These are the activations of a small neural network, seen along a few directions. Each row is one input.
In each table, some parts of the input vary, and every possible input appears once, in random order.
A made-up example of a description, with smaller parts first: one of 8 places around a ring, together with either a single point or (one of 2 separate values, together with one of 4 places along a line) or one of 9 places along a line.
Shared parts are said once, and a part with two or three values counts as separate values.
In the rows, 128 means zero.

A family of inputs:
r1: [142 144 110 139 103 176 184 134  99 122 129 135 122  84 126 101 198]
r2: [171  99  41 212 121  88  37 203 147 153  80  74  73 168 182 150  97]
r3: [ 93 128 157 132 153 144 148 108 124 141 121 127 126  84 146 137 165]
r4: [155 110  80 223  92 144  53 202 154 194  46 117  87 140 202 174 113]
r5: [111 117 118 121 181  88 137 110 119 102 153  83 114 116 127 114 146]
r6: [113 142 161  90 132 114 113  89 145 120 126 179 150 152 117 153 111]
r7: [ 82 129 176 131 134 130 129 115 126 152 106 121 153  96 114 141 130]
r8: [122 140 166  77 120 138 121 103 151 126 132 168 155 156 106 146  77]
r9: [ 91 128 181 119 123 154 136 129 132 158 112 111 159  99 103 134  95]
r10: [125 141 142  92 152 128 132  81 143 108 141 185 123 140 149 148 147]
r11: [174 157  95  99 101 161 168 107 118  90 149 192 118 141 128 113 180]
r12: [107 119 142 108 151  98 125 131 126 119 146  68 148 130  85 109  77]
r13: [122 147 139 138 138 153 163 128 101 138 125 132 128  87 131 127 189]
r14: [159 135  71 129 131 119 174 136  94  84 161  92 109 115 107  79 179]
r15: [154 160 124  98 137 137 147 101 121 105 145 190 124 144 133 139 171]
r16: [189 123  67 181  86 127  38 174 170 159  64 174  84 194 206 188  94]
r17: [ 97 103 179 135  94 164 147 137 129 159 135 120 158 103 110 107  91]
r18: [140 137 100 128 166  97 152 130  96  99 157  89 115 119 112 105 170]
r19: [ 99 119 137 120 162  74 117 117 121 113 139  77 142 127  96 118 112]
r20: [128 114 164  93  90 147 131 111 147 126 155 177 153 160 114 120  73]
r21: [113  94 140 124 122 107 135 139 123 120 169  78 146 134  93  82  72]
Changing only one part turns r7 into r19. The same change can be made to r1. Which row results? -> r14
What is each input in this table made of? -> one of 3 separate values, together with either a single point or one of 6 places along a line
List by row number the other rows that have the choice among 3 separate values in common with r10. -> r6, r8, r11, r15, r16, r20
Change only the choice among 3 separate values in r12. List by row number the other rows that result. -> r8, r9

A family of inputs:
r22: [120 138 143  95 145 117 164  98 117 102 156 129 141 122 111 113 141]
r23: [160 114  72 189 115  98  75 185 129 147  97  89 100 153 152 137 114]
r24: [ 94 106 184 116 113 122  84 125 163 160 113 133 160 152 116 151  35]
r25: [162 126  70 166 110 122  74 162 150 139  81 127  94 156 167 156 118]
r26: [122 127 137 100 129 136 162 109 118 105 168 135 137 122 106  96 137]
r27: [106 143 150 103 153 127 157 102 117 115 148 131 143 110 103 117 152]
r28: [129  97  93 190 138 108  86 176 135 156 100  62  97 123 163 133 108]
r29: [114 133 152 107 120 149 172 115 113 120 145 123 148 103  98 108 141]
r30: [174 138  93 155 107 150  88 158 148 151  92 168  98 161 179 167 124]
r31: [124 130 140  99 140 127 160 101 117 102 163 134 138 123 106 106 139]
r32: [111 138 153 106 131 141 166 111 112 120 144 127 147 101 100 109 142]
r33: [108 142 154 104 142 135 159 104 112 118 145 126 148 103 102 115 149]
r34: [154 124 102 169  96 143  90 145 147 152  88 176 102 148 186 162 142]
r35: [113 136 148  94 151 119 155  99 113 105 153 131 138 115 104 121 151]
What is each input in this table made of? -> either a single point or one of 5 places along a line or one of 8 places along a line
Start at r26 and move only the place on the line of 8, one step at a time. The first step leads to r31. Which rows follow, in order? -> r22, r35, r27, r33, r32, r29

A family of inputs:
r36: [146  81  76 224 122  93  22 172 170 174  68 134  65 167 240 183 112]
r37: [116 157 167 114 139 160 197 111  86 131 133 136 143  70 114 130 205]
r38: [176 151  52  95 144 105 185  95  96  43 168 130  95 130 121  93 216]
r39: [ 64 133 224  54 126 132 103  75 165 138 119 169 190 141  72 160  46]
r40: [171 108  56 236  51 108  30 219 142 181  41 112 103 169 165 157 100]
r41: [195 127  52 185 118 156  44 212 172 176  55 101  68 169 204 185  66]
r42: [ 97 154 117 122 178 127 189 111  88 102 145  70 131  59  90  86 208]
r43: [ 82 114 205  86  97 171 177  82 146 134 152 161 174 107 112 106  86]
r44: [ 93  90 167 105 143 133 170 118 110 114 198  89 145 101  86  71 109]
r45: [ 87 120 197  82 161  68 122 106 129 122 166  89 183 153  67 118  42]
r46: [180 173  97 106 129 155 168 107 105  94 163 216 112 143 138 118 218]
What is each input in this table made of? -> either one of 3 separate values or (one of 2 separate values, together with one of 4 places along a line)
Start at r45 and move only the place on the line of 4, one step at a time. The first step leads to r44. Which rows follow, in order? -> r42, r38

A family of inputs:
r47: [100 135 169  82 159 131 186  94 101 103 180 120 151  95  90  95 152]
r48: [106 148 162  82 144 129 186  92  98  99 172 122 159 100  71  95 156]
r49: [102 147 156  78 137 124 186  88  99  92 160 123 165  99  65  93 156]
r50: [159 131  85 177 115 145  96 176 137 159  76 113  94 128 170 159 133]
r51: [117  98 117 194 115 116  65 173 145 175  77  96 112 130 162 156 104]
r52: [104 142 166  86 156 130 190  97 101 104 177 123 158 104  77  93 153]
r53: [179 132  72 179  89 154 121 164 124 141 101 152  93 135 181 135 169]
r54: [ 98 129 168  84 159 133 187  83 107  99 176 116 150  91  92  95 147]
r55: [ 88 129 162  81 154 127 189  82 116  96 171 112 150  95  91  93 145]
r56: [137  99 120 145 118  93  71 158 153 143 113  96 125 173 136 145  47]
r57: [114 149 205  67  94 176 122  76 168 144 118 251 167 157 132 174  89]
r58: [188 133  51 160 111 125 106 146 130 112 116 170  77 160 178 139 179]
r59: [176 142  57 160 134 123  84 159 140 129  93 130  83 155 174 156 147]
r60: [132 114 105 178 134  89  64 159 144 156  87 104 109 149 165 159 102]
r61: [122  93 125 167 101 123  67 173 157 167 102  92 128 150 135 132  41]
What is each input in this table made of? -> either a single point or one of 6 places along a line or (one of 2 separate values, together with one of 4 places along a line)
Start at r49 and move only the place on the line of 6, one step at a time. The first step leads to r48. Which rows follow, in order? -> r52, r47, r54, r55
Change only the choice among 2 separate values in r59. List by row number the other rows that result. -> r50

A family of inputs:
r62: [113 126 128 131 125 111 114 143 123 131 112  85 142 121  91 125 107]
r63: [142 137 108 140 119 138  81 130 162 144  84 168 108 152 170 171 119]
r64: [152 118 105 157 121  91  67 150 144 141 104 139 111 175 159 162 102]
r65: [133 137 133  83 161 122 147 111 126 101 167 118 132 138 103 113 111]
r66: [127  94 119 169 102 125  97 164 141 153 124 103 125 141 138 113  82]
r67: [188 154  37 163 132 139 166 150  88  97 130 126  76 108 159 108 245]
r68: [ 99 117 140 115 159  98 148 103 122 108 150  91 135 111 116 108 129]
r69: [132 110 137 146 103 161 118 151 144 159 108 125 121 124 154 141  94]
r70: [126 142 160  74 100 149 176  86 121  99 165 183 162 133  90 104 133]
r71: [109 151 165 120 134 140 139 127 120 149 113 127 156 109 107 139 127]
r72: [ 88 123 175 110 152 133 156  93 118 127 151 142 142  96 120 123 158]
What is each input in this table made of? -> either a single point or (one of 2 separate values, together with one of 5 places along a line)

A family of inputs:
r73: [ 61 142 200 121 152 166 193 101  97 150 126 111 160  37 102 119 188]
r74: [119 116 101 167 164  76 101 119 138 126 125 119 103 139 181 131 149]
r75: [115 158 124 119 139 103  78 130 151 139  72 112 144 145 107 166  88]
r76: [128 165 169  37 139 147 186  47 126  78 179 223 154 139 104 124 163]
r77: [106  80 158 144  83 166  94 144 169 166 130 146 138 142 141 118  45]
r78: [151 105  81 148 130 125 119 135 131 114 114 113  78 123 174 144 159]
r79: [180 139  69 169  63 153 127 173 109 131 104 147 113 137 128 116 167]
r80: [128 125 125 134 169  95  74 139 130 136 122 123 110 147 131 163 129]
r81: [110 118 141  76 149 100 193 106  93  73 210  64 160 114  43  49 112]
r82: [128 111 168 134  96 120 107 145 141 160 107 125 151 152 135 156  57]
r83: [180 150  72 160 124 157 135 169 123 137 119 125  97 133 162 122 151]
What is each input in this table made of? -> either one of 3 separate values or one of 8 places along a line
Which of the alternatives is r73? -> one of 3 separate values
